A small network was shown many inputs. Here are its activations along a few directions, one row for each input.
In each table, some parts of the input vary, and every possible input appears once, in random order.
Descriptions start from the smaller parts, as in this example, which fits no table here: one of 3 separate values, together with either a single point or one of 9 places along a line or (one of 5 places around a ring, together with one of 6 places along a line).
Shared parts are said once, and a part with two or three values counts as separate values.

Other details of the inputs vary at random and push rows far along two fixed directions, the same in every table; ignore that.

Table:
row 1: -4 -41 21 -66 -81 -11 -25 -66 30 68 40 35
row 2: -42 -14 -22 44 54 2 64 -23 -45 19 -68 42
row 3: -2 -44 18 -69 -76 -13 -22 -58 32 67 44 43
row 4: -11 -1 -72 55 16 13 34 9 -80 36 -53 42
row 5: -11 50 36 0 46 -4 -4 41 52 -66 3 -39
row 6: 50 28 7 -10 17 -3 -20 16 2 -40 51 -63
row 7: 33 35 -16 13 26 2 -31 48 23 -44 40 -67
row 8: 3 10 -51 27 45 10 33 -39 -73 51 -51 42
row 9: 20 51 0 -18 41 -7 -38 14 28 -23 39 -65
row 10: 37 37 -4 4 22 -1 -29 37 12 -39 49 -75
row 11: -3 -20 -16 71 33 8 64 -8 -80 10 -84 37
row 12: 11 11 29 16 43 -9 13 37 29 -73 16 -81
row 13: -5 -71 74 -36 -104 5 -4 -31 33 23 10 49
row 14: 8 48 -10 -26 30 -9 -40 22 23 -39 29 -46
row 15: -21 -2 -11 55 53 -1 55 -30 -64 20 -80 55
row 16: -26 -44 6 -68 -86 -12 -32 -37 42 59 34 46
row 17: 23 31 -16 -1 3 2 -30 32 11 -59 40 -53
row 18: -27 -66 49 -34 -112 -1 12 -9 61 24 6 48
row 19: 10 -3 -60 50 25 14 41 -11 -90 40 -38 36
row 20: 8 -58 17 -49 -105 -5 -17 -49 13 55 49 28
row 21: 25 37 -13 -5 9 -4 -32 44 10 -56 40 -57
row 22: -25 7 -2 56 50 19 47 -23 -64 18 -86 66
row 23: -21 -6 -9 75 26 34 53 13 -76 9 -93 52
row 24: -11 13 -63 33 49 10 26 -11 -65 55 -62 42
row 25: 7 42 -14 -22 27 -4 -38 13 24 -44 30 -42
row 26: 40 38 -8 4 28 -1 -31 52 16 -43 40 -76
row 27: -31 -90 43 -35 -100 -19 11 -12 59 29 8 36
row 28: 15 44 -10 -15 43 -4 -41 23 38 -26 31 -55
row 29: -49 -69 46 -53 -74 -23 2 -30 68 34 11 53
row 30: -3 48 54 2 53 10 -20 35 32 -66 3 -34
Description of these inputs: one of 2 separate values, together with either one of 6 places around a ring or one of 9 places along a line.
The inputs of row 21 and row 14 match in every part but the choice among 2 separate values. If row 10 is changed in the same way as row 21 into row 14, which row does it become?
Answer: row 9
Which other rows does row 23 become when the place on the ring of 6 takes its other values? List them by row number.
Answer: row 11, row 12, row 13, row 18, row 27

Table:
row 31: 10 -61 22 -40 -70 -7 0 -54 3 38 68 5
row 32: -24 -24 68 -56 -57 5 -16 -37 40 4 19 71
row 33: -24 43 -5 29 93 -8 35 9 -34 -70 -47 3
row 34: 9 57 -72 27 91 7 -5 3 -31 -3 -45 -28
row 35: 30 50 -49 75 62 24 -5 14 -89 -44 -24 -25
row 36: -26 -32 -11 -65 -48 -11 -14 -43 48 63 54 17
row 37: 1 -44 -31 30 4 9 44 -52 -78 63 -12 37
row 38: 44 33 7 -5 -21 9 -30 51 18 -55 58 -74
row 39: -27 -73 43 -30 -107 -12 28 -2 44 -26 12 35
row 40: 21 -44 -33 26 -4 11 18 -49 -84 54 -47 45
row 41: 14 34 -20 -15 -4 -7 -55 64 35 -46 63 -49
row 42: 19 -26 21 -74 -51 -21 -30 -60 27 53 31 33
row 43: 52 13 10 -5 -6 -7 -9 36 38 -36 58 -86
row 44: 17 16 56 2 -19 14 -6 58 46 -91 25 -37
row 45: 6 -9 21 -77 -65 -16 -39 -51 15 50 32 34
row 46: 22 -42 -49 37 -31 14 41 -13 -57 53 -49 43
row 47: -13 16 -55 17 -9 11 6 -48 -67 45 -34 84
row 48: 6 29 22 61 67 28 19 26 -60 -72 -47 -1
row 49: 30 31 100 -1 11 23 -28 26 31 -57 26 -49
row 50: -26 -43 -69 30 -1 1 40 -8 -44 72 -13 45
row 51: 22 38 90 -20 48 -11 -27 5 67 -28 25 -31
row 52: -42 -20 11 20 11 17 24 -31 6 71 -69 74
row 53: -40 -25 23 15 19 -16 49 -56 -15 52 -61 64
row 54: -2 -23 -63 53 -56 27 29 0 -68 32 -34 58
row 55: -64 -27 -4 15 12 -2 40 -40 6 55 -68 55
row 56: 15 -47 27 -44 -87 7 -37 -42 -8 32 48 19
row 57: -23 -60 64 -24 -64 -10 -12 9 73 47 -1 42
row 58: -43 12 -28 45 57 -9 32 62 -19 -63 -52 -4
row 59: -17 73 4 42 87 48 9 27 -7 -16 -59 -6
row 60: 32 48 -41 60 62 21 3 16 -92 -37 -19 -24
row 61: 5 -27 -32 26 -15 19 16 -42 -100 60 -49 43
row 62: 39 44 19 -45 35 -23 -31 -11 38 -17 55 -55
row 63: -17 -31 -8 -68 -56 -13 -21 -46 53 67 39 18
row 64: 13 29 -66 52 82 -6 12 46 -36 6 -27 -38
row 65: 2 -39 77 -16 -100 26 10 6 44 20 7 36
row 66: 29 -60 32 -48 -74 -9 -24 -52 4 42 36 8
row 67: -33 -22 -81 40 -32 12 -1 12 -56 52 -37 72
row 68: 17 57 -44 26 101 -6 30 -11 -53 -8 0 -19
row 69: 3 -9 18 -70 -68 -9 -42 -50 14 43 46 46
row 70: 9 -3 65 4 -5 -19 13 35 66 -60 19 -66
row 71: 15 30 -14 -17 3 -5 -59 60 32 -35 54 -57
row 72: -11 -37 -68 24 -5 -1 18 0 -45 77 -52 52
row 73: -12 -12 89 -51 -56 14 -16 -37 46 40 15 60
row 74: 12 8 -11 -16 22 -19 -25 44 45 -14 71 -69
row 75: 32 51 -59 69 36 25 23 52 -68 -41 -22 -27
row 76: -9 15 -48 5 -6 6 16 -46 -71 52 -28 86
row 77: -27 -41 61 -32 -80 16 -18 19 59 37 2 47
row 78: 22 21 26 74 55 17 43 44 -12 -28 -52 -19
row 79: -35 -73 12 25 -20 -13 62 -50 -47 10 -65 53
row 80: 8 49 -71 51 75 5 -8 62 -57 -7 -44 -34
row 81: -28 -76 64 -36 -83 -12 8 -37 23 -27 14 35
row 82: 45 42 17 -45 29 -24 -50 -11 36 -25 45 -49
row 83: -23 -11 28 -16 6 -38 -3 45 75 -72 18 -60
row 84: 1 60 -25 -29 -1 1 -64 17 45 -45 50 -44
row 85: -39 -53 41 -36 -83 3 -19 22 54 2 9 58
row 86: 40 26 -30 55 84 8 21 -2 -73 -10 -23 -48
row 87: 1 35 -15 -43 28 -12 -25 3 49 -17 69 -63
row 88: 10 -2 87 -3 19 -22 -8 5 48 -61 25 -69
row 89: -29 15 23 -34 33 -24 -11 9 81 -71 16 -60
row 90: 20 -40 -45 35 -32 10 49 -12 -57 57 -47 39
row 91: -80 -30 -34 9 -3 5 44 -28 -19 13 -68 80
row 92: -36 -70 -6 32 -47 -12 82 -19 -23 11 -65 53
row 93: -18 44 38 -31 23 15 -39 31 69 -72 22 -28
row 94: 4 62 -19 -41 4 -3 -59 22 41 -42 56 -44
row 95: 7 -28 -47 35 -46 20 36 -4 -73 57 -51 42
row 96: -8 -28 -9 -71 -58 -11 -35 -44 49 59 25 20
row 97: -36 -53 54 -61 -47 -35 13 -59 53 6 9 38
row 98: 16 55 -42 29 103 -6 26 -10 -51 4 -4 -17
row 99: 6 59 -14 -42 11 0 -61 17 38 -32 47 -53
row 100: 21 29 -72 55 82 -2 -5 51 -41 -10 -42 -33
row 101: 42 14 8 -4 2 -6 -1 37 36 -39 78 -87
row 102: 9 57 -8 -50 11 -7 -62 16 43 -23 38 -65
row 103: -18 0 50 -4 11 -31 -12 43 82 -41 16 -59
row 104: 21 24 47 68 82 14 22 14 -35 -29 -49 -22
row 105: 32 29 -53 65 58 9 51 32 -52 -28 1 -50
What is each input in this table made of?
Answer: one of 5 places around a ring, together with either one of 6 places around a ring or one of 9 places along a line
The inputs of row 65 and row 77 match in every part but the place on the ring of 5. If row 46 is changed in the same way as row 65 into row 77, which row does it become?
Answer: row 100
The inputs of row 74 and row 101 match in every part but the place on the ring of 5. If row 67 is changed in the same way as row 74 into row 101, which row does it become?
Answer: row 54
Which other rows does row 76 become when the place on the line of 9 takes its other values? List them by row number.
Answer: row 42, row 45, row 47, row 62, row 68, row 69, row 82, row 98
Which other rows does row 83 become when the place on the ring of 6 takes its other values? List them by row number.
Answer: row 57, row 58, row 77, row 85, row 103
Which other rows does row 78 become when the place on the ring of 6 takes its other values? List them by row number.
Answer: row 39, row 44, row 65, row 70, row 92
A walk changes only the place on the ring of 5. It starts at row 105 and steps to row 50. List the rest of the walk in order.
Answer: row 87, row 68, row 31
